A small network was shown many inputs. Here are its activations along a few directions, one row for each input.
Each table varies a few parts of the input and shows all the possible inputs, shuffled.
Descriptions start from the smaller parts, as in this example, which fits no table here: one of 6 places along a line, together with either a single point or one of 9 places along a line or (one of 3 separate values, together with one of 5 places around a ring).
Shared parts are said once, and a part with two or three values counts as separate values.

Other details of the inputs vary at random and push rows far along two fixed directions, the same in every table; ignore that.

A family of inputs:
R1: [ 21  36 -49 -19   9  -3 -34 -24   0  10 -62 -52]
R2: [-63  -8   5 -17 -24 -23   6 -21 -50 -38  35 -54]
R3: [-21 -28  36  36  -5  11  19  -5  -3  -5  59  49]
R4: [-66  12   3 -12 -36  19 -14 -31 -46 -11  36 -52]
R5: [-23  -6  25  22 -33  40  33  -2   0  -1  45  53]
R6: [-22 -20  39  27  20  45  28 -11  -9  -5  36  49]
R7: [-12 -40  35  22  26   7  54   2 -19 -23  39  43]
R8: [-61 -16  10 -11 -18 -21 -12 -32 -55 -29  39 -49]
R9: [-26 -19  37  40 -10  23  19 -18   0   1  51  53]
R10: [ 76  -1   1  -3  23 -10  32  53  41  18 -30  50]
R11: [-23  -9  31  15   8  57  35  11  -9   0  38  45]
R12: [-10 -15  31  -9 -26   7  27  26 -10   1  46  29]
R13: [-62  -3   4 -26   6  21  -6 -22 -52 -26  30 -56]
R14: [ 63 -12  -2  41  12 -49  13  24  50  11 -18  62]
R15: [ 21  18 -43 -27  23 -44 -21   2  -2 -10 -56 -60]
R16: [-64   3   1 -19  -2  34   1 -52 -51 -27  15 -46]
R17: [ 20  17 -39  -9  -4 -68 -36  -9   4 -10 -43 -54]
R18: [ 20  19 -33 -24 -16 -51 -18  11   8   2 -29 -45]
R19: [ -8 -24  40 -13   7  33  47  31 -18  -4  43  40]
R20: [ 26  33 -24 -30   9   7 -29  -8   2  23 -45 -45]
R21: [ 55  12 -11  22  23  19  10  16  56  20 -39  68]
R22: [ 22  27 -28 -22 -16 -26 -39   4  10  21 -22 -46]
R23: [-62  11   0 -25 -45  22  -3 -43 -42 -12  32 -48]
R24: [-67   9  -1 -14 -40  17  -8 -48 -40 -21  29 -44]
R25: [-28 -10  32  15  11  53  32   5  -3  -5  36  48]
R26: [ 21  16 -34   2  24 -10 -30 -48   0   7 -52 -33]
R27: [-25 -29  35  22 -10   1  25  14  -6 -18  53  52]
R28: [-24 -27  31   4  17  24  41  25 -12 -17  40  47]
R29: [-60 -19   9  -7 -15 -24 -10 -38 -56 -26  40 -49]
R30: [ 17   8 -30 -15  32 -35 -32  -4  -5  -7 -44 -38]
R31: [ -7 -17  40  -7   6  49  39  24 -12   2  47  37]
R32: [ 45  16  -3  38   2  -6 -11  23  65  27 -21  68]
R33: [-25 -29  34   9  22  22  38  21 -13 -19  39  48]
R34: [-11 -18  37  -3   9  47  39  23 -10   2  48  38]
R35: [ 15  32 -43  -2 -15 -30 -52 -41  12   5 -50 -43]
R36: [-21 -21  31  38 -18  26  28 -30  -1  -4  45  57]
R37: [  9  24 -31  -4  -3 -36 -49  -5  14   5 -26 -38]
R38: [-12  -5  35   4 -40  45  37  -2   0   7  47  50]
R39: [ 20   4 -27 -11  35 -38 -31 -10  -7  -3 -44 -39]
R40: [ 27  19 -29 -27 -18 -49 -15  10   4   6 -29 -48]
R41: [ 20  12 -27  -5  34 -22 -40 -17   0   3 -39 -42]
R42: [-23 -23  31  15 -19  -2  46  24  -2 -22  51  45]
R43: [ 61   7  -5   9  31   9   6  47  53  28 -23  55]
R44: [-57   7   0 -34 -12  42   8 -42 -51 -16  19 -52]
R45: [-62  -4   2 -23 -30  -9  -5 -11 -55 -24  40 -53]
R46: [-55  11   4 -28 -48  24  -1 -44 -45  -7  32 -50]
R47: [ 15  32 -31 -24  15   3 -31  -8   7  19 -44 -42]
R48: [-22 -14  30  20 -20  25  24  23  -2  -3  59  44]
R49: [-14 -26  29   6  11  21  59  30 -18 -21  39  39]
R50: [ 57  11  -5  18  -2 -10  -4  46  63  32  -9  58]
R51: [-22 -18  33  34 -21  28  26 -24   0  -6  44  57]
R52: [ 59  20   0  20 -11   4  -2  32  61  43 -17  60]
R53: [-57  -1   3 -26   2  25  -3 -17 -58 -22  31 -59]
R54: [ 51   9  -6  29   3 -16  -9  40  64  23 -12  62]
R55: [-29  -9  28  27 -24  33  28 -12   5  -8  43  57]
R56: [ 26  28 -25 -26 -19 -25 -40   5   9  20 -23 -46]
R57: [-54 -17   7 -22  10  -6  14 -26 -62 -45  22 -56]
R58: [ 22  24 -41  -7  21 -14 -41 -46   0   5 -63 -48]
R59: [ 22  20 -28 -28 -16 -42 -31  11   4  15 -27 -43]
R60: [ 54   3  -4  24  41   1  -1  37  53  17 -26  60]
R61: [ -29 -107   47   28  -33   56   37   29   12   -2  -33   -8]
R62: [  2 -68  -9  14 -58 -10 -32  13  33  16 -93 -77]
R63: [-23 -21  33   2 -21  11  35  30  -3  -4  57  46]
R64: [-18 -25  30   4  14  28  43  31 -18 -13  41  44]
R65: [ 20  17 -41 -22  28 -47 -24  -2  -3 -12 -57 -58]
R66: [ 61   2  -9  24  -3 -34  18  52  51  13 -18  57]
R67: [ 17  23 -35  -6  18  -4 -32 -36   4   0 -54 -32]
R68: [ 19  16 -32 -34  21 -25 -23  12  -2   6 -41 -44]
R69: [ 55  14  -7  41   7 -18 -22   7  59  30 -31  53]
R70: [ 51   1  -6  23   3 -31   0  47  57  17 -16  65]
R71: [-45  -9   8 -45  -4   6  25 -11 -63 -27  26 -65]
R72: [-47   8   7 -41 -17  45  10 -42 -57 -12  18 -54]
R73: [-56 -23   9 -16  19  -5   0 -38 -66 -30  26 -52]
R74: [ 13  25 -29  -4  26  -6 -41 -24   4   5 -48 -36]
R75: [ 21   8 -28  -1  37 -25 -38 -23  -1   5 -38 -41]
R76: [ 52  20  -4  22  -8   2  -4  33  65  38 -17  63]
R77: [ 62  -9  -1  36  10 -46  11  30  51   8 -19  61]
R78: [ 50   0  -4  27   9 -34  -3  43  56  15 -17  66]
R79: [ 24  15 -33 -33  18 -32  -7  12  -2  -2 -43 -49]
R80: [ 26  16 -28 -37  18 -23 -20  11  -6  11 -40 -46]
R81: [  5  35 -32  -4 -14 -21 -47 -14  18  13 -34 -35]
R82: [ 31  20 -26 -30 -21 -48 -16  11   2   6 -30 -48]
R83: [ 18  21 -35  -1   1 -48 -60 -22   8   8 -36 -53]
R84: [ 55   3  -2  37   9 -20 -13  30  60  18 -13  64]
R85: [ 11  34 -39 -13  25 -11 -48 -22   6   9 -58 -52]
R86: [ 57   1  -1  41  43   6  -1   6  49  27 -33  65]
R87: [-13 -37  37  18  24  10  52   8 -18 -26  37  43]
R88: [-14   2  32   1 -32  35  19   6  -1  13  42  30]
R89: [-51   7   4 -37 -15  44  10 -43 -55 -11  19 -54]
R90: [ 59  -1  -2  28  42  -1  -3  31  50  15 -26  61]
R91: [-68   5   9  -4 -27  10 -21 -46 -43 -20  34 -47]
R92: [-16  -8  38   1   3  60  39  10  -8   9  39  42]
Each input here is: one of 2 separate values, together with either a single point or (one of 5 places along a line, together with one of 9 places along a line).
Q: Changing only the choice among 2 separate values turns R88 into R20. The same change can be made to R63. Which row results?
A: R68
Q: Changing only the choice among 2 separate values turns R7 into R14. The same change can be made to R74. Which row results?
A: R91
Q: Start at R82 and move only the place on the line of 9, one step at a time. The first step leads to R40. Which rows follow, in order?
A: R18, R66, R42, R2, R17, R77, R14
Q: Which other rows does R59 become when the choice among 2 separate values takes its other values? List them by row number.
A: R80
Q: Which other rows does R79 become when the place on the line of 9 takes its other values? List them by row number.
A: R7, R10, R15, R49, R57, R65, R71, R87

A family of inputs:
R93: [-44   9  -7 -29 -17  24 -41  -9 -32  -4   6 -77]
R94: [-29  12  18  10   7  42  -7   0  -5  -1  57  30]
R95: [-32 -24   5 -16  -5  -5 -17 -28 -38  -7  -3 -88]
R96: [-34  48 -24 -38 -11  14 -26 -39 -40 -10  24 -57]
R97: [-35 -30 -14  -9 -10  -8 -20 -26 -38 -16 -19 -74]
R98: [ 28  41 -47 -17 -14 -15 -28   4  23  21 -71 -43]
R99: [ 40   0 -46 -15  -6 -34 -15 -11   6   6 -71 -48]
R100: [ 59  26 -34 -17  32 -57 -17 -15   2   4 -51 -46]
R101: [ 24 -27   2  22  12  -3   6  34  51   1 -37  37]
R102: [ 41 -21  -5  35  40 -26   4  18  21  -3 -20  48]
R103: [ 18  27 -11  36  19   8 -15  15  46  22  -9  54]
R104: [-43 -14  22  11  29  10  25  22 -24 -24  40  20]
R105: [-39 -28  22  10   0  29  26  31  -5  -6  22  10]
R106: [-15 -25  19  13 -33  33  36 -16 -15  -7  15  25]
R107: [-33 -41  28  28 -23  36  14 -12 -15  -7  22  19]
R108: [ 34  16 -28 -24  44 -52 -51   4  -3  14 -41 -41]
R109: [-36  25 -24 -34  14 -22   3 -12 -49 -28  -2 -62]
R110: [ 35  -5   0  39 -51 -85 -23  56  59  14  22  47]
R111: [-43  21  -5 -23   0   1 -50 -49 -41   6  20 -55]
R112: [ 62   8   1  -8  36 -26  16  30  20  17 -11  53]
R113: [ 46  16 -17  31   1  -1   8 -18  32  14 -16  62]
R114: [-12 -18  39   6 -29  36  39 -17 -15   2  32  10]
R115: [  30   31  -41   -9  -69 -113  -43   17   25    5  -11  -40]
R116: [-30 -29  28  -6   2  40  17  35 -12  -7  43   5]
R117: [ 19  65 -55 -11   3 -22 -36 -21  16  15 -47 -30]
R118: [ 57 -12  10  30  47 -27   4  21  31  11 -13  38]
R119: [-23 -33  45  22 -17  37  15 -11  -9   5  33   6]
R120: [ 35   2  -9   5   3   3  31  46  38  15 -29  36]
R121: [ 55  24   1  25   7  -1   9 -17  37  25  -4  50]
R122: [ 66 -13   7  11   5  -7  30  22  40  24 -28  30]
R123: [ 53  -9   6 -12   4  -2  20  35  29  30 -20  38]
R124: [-49  -6  22  25  -2  28   5 -26   0 -21  37  36]
R125: [-30 -27  42   0 -16  40   3   4 -15  14  37  17]
R126: [ 41 -23  13   5  17  -1  -4  41  35  33 -18  34]
R127: [-35 -16  18  36  -4  27   5 -35 -16 -10  41  35]
R128: [-27 -13  25  -3  32  19  15  28 -26 -23  56  17]
R129: [ 31  26 -12  20   3   0   8  -9  48   3 -20  63]
R130: [-47 -31  32  17 -21  38  14  -3   2 -18  18  20]
R131: [ -9 -23  14   8  12  -1  47  -9 -33 -29  29  31]
R132: [-15   2  19 -20  20  18  38  22 -31 -25  55  21]
R133: [-23 -13  18  -3  14   0  47   0 -17 -41  25  32]
R134: [-59   7 -11 -14 -21  16 -30 -15 -30  -5  -9 -74]
R135: [-30  17  -5   0   0  -4 -40 -62 -30   0  11 -63]
R136: [-14  14  23  -8  -8  27  16 -23 -17  10  50  39]
R137: [-18 -12  36 -16 -28  39  27  -2 -20  11  35  21]
R138: [-32  23 -13 -45 -30  23 -17 -15 -38  -7   5 -73]
R139: [ 26  11 -42 -25  -4 -33 -15  -2  22  -5 -75 -47]
R140: [ 33 -10  -3  25  44 -27   2  29  42 -12 -29  51]
R141: [ 29  26 -42 -16 -18 -22 -29 -14  31   4 -80 -38]
R142: [-23  11 -18 -52 -13   8  -6   0 -37 -11   0 -77]
Q: Changing only one part turns R115 into R110. The same change can be made to R131. Which row results?
A: R102
Q: Changing only one part turns R109 into R104. The same change can be made to R106. Which row results?
A: R107
Q: Describe the family of inputs behind these rows.
A: one of 2 separate values, together with either a single point or (one of 4 places along a line, together with one of 6 places around a ring)
Q: Which other rows does R125 become when the place on the line of 4 takes its other values? List them by row number.
A: R108, R111, R126

A family of inputs:
R143: [  2 -24  29  17 -12   7  32  30  14   2  29  51]
R144: [-109  -31   44  -23  -40   28   31  -26  -84  -44   92  -46]
R145: [ 80  21 -30  14  43 -29 -15  29  55  24 -58  37]
R146: [ 10  19 -37 -32  16 -24 -36 -16 -14   2 -53 -76]
R147: [-21 -28  42  25  -8  11  40  16  -3 -14  62  63]
R148: [-48  -3   3 -30   4  13   1 -24 -52 -23  18 -59]
R149: [ 41   0   0   9  28   2  13  27  29  11 -16  46]
R150: [ -1  59 -44 -10 -12  23 -68 -68   6  28 -49 -57]
R151: [-38 -47  57  22 -24  36  57  23 -13 -15  73  60]
R152: [-34   5 -11 -26 -20 -22 -18 -16 -35 -15   8 -60]
R153: [ 62  10 -15  17  40 -19  -5  22  44  15 -38  44]
R154: [ 64  -1 -13  13  29  -6   0  31  46  21 -48  35]
R155: [ 43   2  -1  12  30   0  16  21  28   9 -16  47]
R156: [-13  17 -28 -19 -10 -41 -33 -17 -21  -9 -13 -64]
R157: [-33  -6  -9 -26   3   6  -9 -22 -38 -16 -14 -67]
R158: [  4  10 -36 -22 -16 -42 -41 -10  -3   1 -49 -78]
R159: [ 10  24   9  38 -37  42 -12 -20  45  34  12  64]
R160: [-18 -26  41  19 -13  16  47  19  -3 -12  59  61]
Q: Changing only one part turns R148 into R144. The same change can be made to R157. Which row results?
A: R158
Q: Describe the family of inputs behind these rows.
A: one of 2 separate values, together with either a single point or one of 8 places along a line

A family of inputs:
R161: [ -35  -13  -19  -58   14  -61   -5    6  -70  -42   -2 -111]
R162: [ 18 -28  41  33  11  46  46  31  33  12  23 101]
R163: [  86   48  -76   -1   32  -61  -73   -9   50   30 -119  -46]
R164: [-66   3  10 -34 -13  27   1 -33 -61 -19  37 -51]
R165: [100  29 -25  32  35 -23  -9  37  79  36 -55  78]
R166: [ 81   5  14  35  16  17  29  57  81  37 -16 113]
R167: [-64   4   7 -27  -4  25   0 -37 -61 -23  42 -52]
R168: [ 19 -29  39  37 -10  42  49  33  38  15  26  98]
R169: [-51  11 -24 -25  -9 -15 -38 -56 -47 -23 -10 -93]
R170: [ -38  -27  -17  -49   14  -57   -6    1  -67  -44  -13 -115]
R171: [-68   3  10 -18 -23   4  -5 -41 -56 -22  49 -49]
R172: [  4  19 -18  -8 -14 -12 -20   1   7   9 -12 -20]
R173: [-61 -45  67  33 -19  50  59  -5 -24 -19  92  69]
R174: [-57 -44  70  20 -17  74  67   6 -23 -17  81  61]
R175: [  90   57  -78  -20    4  -57  -70    5   56   42 -110  -50]
R176: [-63 -46  66  28 -28  61  61   9 -21 -17  87  64]
R177: [  8   6 -16  -2  16   2 -18 -14   1   4 -25 -21]
R178: [-49   7 -19 -25 -28 -16 -43 -48 -45 -16  -7 -97]
R179: [ 79   1  12  46   5  -2  17  53  82  33  -6 119]
R180: [ 65  39 -45   3  19 -43 -41   4  49  22 -62   3]
Q: Describe the family of inputs behind these rows.
A: one of 2 separate values, together with either a single point or one of 9 places around a ring
Q: Changing only the choice among 2 separate values turns R163 into R165. The same change can be made to R178. Which row results?
A: R179
